Each row below holds a small network's activations on one input, seen along a few directions.
In each table, some parts of the input vary, and every possible input appears once, in random order.
A made-up example of a description, with smaller parts first: one of 5 places around a ring, together with either a single point or one of 11 places along a line or (one of 3 separate values, together with one of 4 places along a line).
Shared parts are said once, and a part with two or three values counts as separate values.
(in the rows, 128 means zero)

Other details of the inputs shift rows strongly along three fixed directions, in all tables alike. That doesn't count.
To show where, the next rows are all for the same input, with only those details redrawn:
[ 78 141 110 129 132 148 112  60 124 145 172 133 106 190]
[109 144 112  54 121 131  94  91 114 160  58  93 110 126]
[142 115 169 186 120 136 164 157 117  86 173 163 169 138]
[146  98 128 114 127 125 118  84 133 115 153 121 149 175]
[116 160 162 124 111 139 144 182  95 126  61 134 136  71]
[172 120 173 115 109 120 147 191 107  99  61 125 173  72]
[202  68 139  82 121 105 116 105 138  98 111 101 180 150]

Rows:
x1: [127 136 109  77 124 129 121 121 125 147  45  98 119 111]
x2: [ 77 178 116 115 130 157  93  83 122 175 124 119  69 136]
x3: [135 101  90 128 138 125 142  73 150 115 178 107 132 187]
x4: [ 94 167 134 189 137 145 140 128 113 137 190 164  87 136]
x5: [159  86 119 144 136 128 131 118 158 131 167 124 149 177]
x6: [144 111 128 175 127 126 152 174 129 116 169 135 144 132]
x7: [130 138 113  67 126 111 114 123 103 147  58 105 113 106]
x8: [ 44 159 114 180 139 114 141 125 154 105 178 190 107 122]
x9: [122 155 163 126 114 141 132 202 106 151  70 129 133  73]
x10: [183 113 160 116 120 105 143 215 110 126  74 125 158  70]
x11: [ 48 199 119 169 137 126 123 148 152 135 134 180  78  67]
x12: [ 33 187 115 163 135 123 125 167 150 152 134 180  93  81]
x13: [173  99 124 150 136 130 129 100 160 114 167 124 134 162]
x14: [131 111  78  84 130 115 110  79 129 133 118  90 116 158]
x15: [161 112 174 190 132 137 148 156 118  95 188 162 145 116]
x16: [120 124 121  75 132 131  92 121 113 173  91 105 111 120]
x17: [ 57 161 109 102 135 150 106  81  96 166 120 129  81 141]
x18: [167 113 100 106 131 116 110 107 140 127 123  92 114 128]
x19: [141  95  91 129 141 126 129  92 162 141 186 102 129 188]
x20: [223  77 115  96 133 104 127 113 166 104 121  78 152 128]
x21: [136 129 160 143 117 134 147 158 110 107 116 141 154 112]
Q: What is each input in this table made of?
A: one of 3 separate values, together with either a single point or one of 6 places around a ring
Q: Changing only the choice among 3 separate values turns x11 into x8. The same change can be made to x4. Which row results?
A: x7
Q: Which other rows agree with x9 in the choice among 3 separate values? List them by row number.
A: x5, x6, x10, x12, x16, x19
Q: A walk changes only the place on the ring of 6. It starts at x14 and steps to x3. List the rest of the walk in order.
A: x1, x21, x17, x7

Rows:
x22: [ 49 180 129  91 125 144  91  55 105 163  85 108  76 140]
x23: [184  99 185 106 105 113 135 168  97  68  88 126 168  92]
x24: [143  85 113  55 136  85  76  85 172 108 115  96 152 122]
x25: [199  83 100  81 150  97  86  82 166 144 112 103 110 117]
x26: [155 102  88  82 110 120 131  87 119 121 125  78 122 165]
x27: [220  91 136  92 115 123 103 130 110 124 103  86 138 123]
x28: [ 76 157 151 193 114 145 203 198  97 133 148 165 143 119]
x29: [198  94 131 106 107 104 158 130 130 103  84  75 167 117]
x30: [114 109 108 148 154 142 137  84 138 156 219 124 121 236]
x31: [183  91 159 197 134 163 183 171 148  88 180 130 173 158]
x32: [132 132 118 180 146 149 145  84 135 132 207 108 107 204]
x33: [192  93 101  88 144  96 116 154 173 118 112  71 148 104]
x34: [168 103 138 168 118 121 162 133 108  53 177 153 176 163]
x35: [ 99 174 161 214 119 142 183 163  95  86 136 169 150 112]
x36: [171 101 108  55 134  93  70  89 174 131 131  97 146 116]
x37: [159  85 137 147 138 132 120 100 132 150 198 134 151 199]
x38: [195  80 106  96 131  80 155 136 163  97  93 110 146  86]
x39: [ 95 158 190 130 108 164 149 190 104 113  42 145 145  58]
x40: [126 113 127 177 134 181 122  80 145 146 202 134 123 194]
x41: [112  97 132 157 154 108 123  64 165  89 213 177 119 165]
x42: [ 76 132 134  70 127 131  90 108  82 154  74 118 104 114]
x43: [ 48 159  81  97 121 146 128 116  81 185  91 102  76 123]
x44: [101 165 116  80 118 114  72 121 151 172  82 136  91 102]
x45: [148 165 141 125 119 147 153 202  86 130  74  99 102  82]
x46: [159  77  94  60 133 101 100  85 107 117  93 101 161 158]
x47: [133 177 163 103 113 137 112 131 101 150  68 114 114  82]
x48: [ 84 169  92 115 138 136  84 124 143 183 117 106  79  89]
x49: [180  86 109 108 118  85 151 172 166  92 109  92 177  78]
x50: [ 87 149 120 196 111 119 170 189 150 119 148 166 122 109]
x51: [ 14 168 118 164 132 133  97  89 152 146 179 182  77 167]
x52: [111 116  58  69 144  94  85  58 170 122 128 100 136 153]
x53: [ 82 100 140 132 140 130 115  55 131 131 210 157 141 227]
x54: [ 69 174  81 102 148 115 119  92 134 138  83 149  81  99]
x55: [ 69 167  93 101 144 158 112 129  83 196  97  95  60 130]
x56: [177 103 151 121 114 135 160 167 130  75  61 128 201 100]
x57: [128 134 135 149 123 148 113  73 112 118 226 150 111 191]
x58: [112 175 179 208 135 133 166 195 124 104 163 214 114  49]
x59: [180  93 140 200 135 108 157 191 175  91 189 152 155 146]
x60: [189  94 160  63 122 107 107 127 125 139 100 119 176 133]
x61: [154  99 147 140 126 160 120  75 153 116 194 141 157 187]
x62: [133 147 163 146 119 148 131 217  64 160  70 132 118  48]
x63: [142 107 134 193 123  96 153 167 162  67 166 187 179 140]
x64: [122 159 177 124 114 141 130 206  65 144  75 151 129  46]
x65: [ 72 178  96 118 127 134  74 125 143 203  91 128  57 110]
x66: [ 88 191 120 124 126 161  97  95  99 198  87  96  62 117]
x67: [211  88 109  91 155  93 130 136 167 115  99  97 124 102]
x68: [ 30 174 103 182 118 191 171 107 125 154 164 140  92 162]
x69: [ 76 170 169 202 122 141 194 208  86 105 133 198 167 110]
Q: Changing only one part turns x24 into x33. The same change can be made to x22. Which row results?
A: x32
Q: What is each input in this table made of?
A: one of 6 places around a ring, together with either one of 3 separate values or one of 5 places around a ring
Q: Change only the place on the ring of 6 in x69. List by row number the other rows that result.
A: x28, x30, x37, x53, x60
Q: A walk changes only the place on the ring of 5. It starts at x40 and steps to x37. List the rest of the walk in order.
A: x62, x27, x66
Q: A walk changes only the place on the ring of 5. It starts at x47 and steps to x57. List the rest of the walk in order.
A: x64, x60, x61
Q: Change only the choice among 3 separate values in x58. List by row number the other rows that result.
A: x36, x44
Q: Change only the place on the ring of 6 in x65. List by row number the other rows that result.
A: x44, x50, x51, x59, x63

Rows:
x70: [202  84 148 126 113 121 143 117 125  94 128 101 162 147]
x71: [136 113  94  72 147 108  87  48 160 148 118 111  91 157]
x72: [205  96 137 124 126 105 123 123 145  92 127 134 158 138]
x73: [ 84 172  99 149 124 155 123  94 128 138 139 129  82 146]
x74: [121 118 136 106 133 137  94 113 124 145 128 117 127 143]
x75: [103 134 113 153 137 125 103  72 138 127 199 145 106 155]
x76: [134  97 116 116 132 129 101  48 146 153 184 122 128 227]
x77: [ 79 150 163 168 117 131 177 159 114  73 135 180 172 110]
x78: [ 78 175 151 185 118 151 129 175 122 131 155 172 116 108]
x79: [176  94 147 156 124  92 143 184 130  88 150 142 174  92]
x80: [139 126 107  66 127 129  99  47 124 150 124  82 107 174]
x81: [ 68 172  92 102 135 140  98  83 147 181 123 108  90 138]
x82: [121 144 135 157 128 135 152 149 138 111 118 136 108  92]
x83: [195  97 166 151 126 130 165 163 122  83 144 138 176 100]
x84: [ 84 155 132 190 131 157 169 173  95 126 146 143 113 123]
x85: [179 104 152 116 119 113 145 193 158 107  61 110 158  66]
x86: [125  95  79 110 151 108 117  57 169 129 201 113 113 197]
x87: [ 67 170  92  89 140 119 111 126 126 178  72 126  65 102]
x88: [131 115 146 154 123 134 120  86 114 115 201 142 125 175]
x89: [129 107  77 120 135 111 120  86 150 135 151 100 122 162]
x90: [100 159 103  90 120 119  97 143 112 151  83 117  99  99]
x91: [103 125  92 154 144 113 124  89 142 142 190 147 112 176]
x92: [203  57 123 130 132 127 136  82 147  92 172 111 164 170]
x93: [116 115 107 104 138 104 107 120 141 133 137 125 108 123]
x94: [ 83 143 106 146 145 155 117  55 121 158 185 155  85 181]
x95: [ 84 194 119 134 119 138 146 190 104 143  83 133 102  75]
x96: [ 60 152 128  73 115 118 104 109 109 123  62 141 130 100]
x97: [200 106 132  80 127  90 110 130 140 119  59 106 149  85]
x98: [127 124 106  61 139 111  87  98 164 167  71 107 103 125]
x99: [ 83 186 140 145 124 135 130 178 122 165  73 150 107  68]
x100: [140 111 135 159 146 137 128  85 123 115 187 148 125 183]
x101: [187  83 111  74 122 113 134 149 123 125  62  84 155  99]
x102: [190 100 104  80 115 102 124 155 137 112  59  84 152 105]
x103: [183  82 126  83 126  94  86 112 161 125 115 101 163 123]
x104: [186  88 100  81 133  87 119 115 151 118 117  88 159 128]
x105: [124 113  95  52 131 117  87 102 113 163  89  96 111 119]
x106: [131 105 133 160 119 147 139  97 138 127 186 121 141 197]
x107: [ 86 165 148 183 121 140 165 172  87 141 147 166 112 129]
x108: [ 88 156 116 194 133 135 148 143 123 126 189 177 110 159]
x109: [120 176 151 139 113 143 143 201 125 130  78 135 135  70]
x110: [128 118 112 109 143 122 119 116 112 144 119 121 119 153]
x111: [ 73 134  88 142 147 143 123  75 119 166 188 151  91 188]
x112: [ 71 146 144 190 136 141 131 138 148 129 202 176 107 135]
x113: [193 125 152 112 120 104 143 175 131  98  71 110 163  53]
x114: [120 136 150 147 129 146 140 160 121 147 116 157 134 110]
x115: [185  88 148 147 128 118 171 182 121  92 147 134 181 108]
x116: [180  96 164 152 130 112 158 181 166  89 143 138 174 102]
x117: [126 123 138 143 132 150 141 132 135 135 158 136 144 138]
x118: [125 123 108  54 118 111  89 103 103 162  86  87 109 134]
x119: [ 67 173 111 100 129 166 109 120 112 182  64  96  83 120]
x120: [102 149 140 137 120 150 134 119 121 150 149 123 124 156]
x121: [ 46 162 143 176 114 145 171 142 111  91 125 175 144 121]
x122: [185  83 143 121 120 134 142 155 141 115 104 110 173 114]
x123: [124 151 130 164 123 134 148 145 127 116 118 131 120  91]
x124: [188  76 140 174 125 114 149 142 169  88 174 128 185 145]
x125: [122 154 159 192 121 140 151 188 132 117 141 178 142 114]
x126: [ 81 178 133 142 108 148 160 184  81 152  75 119 100  89]
x127: [120 130 165 194 135 147 141 139 104  97 197 166 131 136]
x128: [136 100  85 124 131 135 100  52 175 132 183 107 128 217]
x129: [190  83 151 116 134 126 131 135 143 106 135 106 178 147]
x130: [104 138 133 136 131 147 115 106 108 137 155 146 106 123]
x131: [113 179 113  94 123 138 113 122 121 143  77 109  96  98]
x132: [155  95 140  56 117  87 121 120 131  91  37 130 185 109]
x133: [121 125 159 144 114 137 121 136 116 134 156 138 138 144]
x134: [ 77 179 110 102 131 162 113 106  97 166  65  97  70 111]
x135: [184  65 126 165 134 101 165 150 163  75 178 131 165 143]
x136: [ 96 174 165 187 119 151 158 152  88 132 144 170 106 121]
x137: [118 127 141 189 140 141 169 156 110 105 196 149 142 151]
x138: [ 96 147 118  88 131 129 102 140  93 157  82 109 100 103]
x139: [190 102 162 153 131 109 162 166 151  73 144 139 162  92]
x140: [123 158 162 187 117 137 141 176 112  95 154 171 129  92]
x141: [131 100  95 108 133 122 120  54 131 138 198 101 126 219]
x142: [129 127 110  58 134 108  79  87 143 144  86 102  92 104]
x143: [ 91 192 152 135 129 159 145 168  85 140  79 128  99  72]
x144: [193  92 149  72 130 113 107 147 131 134  51 100 162 112]
x145: [ 97 146 129  86 124 145  95 132 115 172  82 120 109  94]
Q: Changing only one part turns x80 into x88. The same change can be made to x117. Which row results?
A: x145
Q: Changing only one part turns x107 into x141. The same change can be made to x76. Which row results?
A: x120
Q: What is each input in this table made of?
A: one of 4 places along a line, together with either a single point or (one of 3 separate values, together with one of 6 places along a line)
Q: Change only the place on the line of 4 in x139. List by row number the other rows that result.
A: x71, x82, x142
Q: Change only the choice among 3 separate values in x113. List by row number the other rows that result.
A: x81, x104
Q: Change only the place on the line of 4 in x130. List by row number the other rows that result.
A: x83, x92, x94
Q: Change only the choice among 3 separate values in x103. List by row number the other rows that result.
A: x75, x79
Q: Change only the place on the line of 6 in x106. List by row number the other rows that result.
A: x85, x119, x122, x124, x128
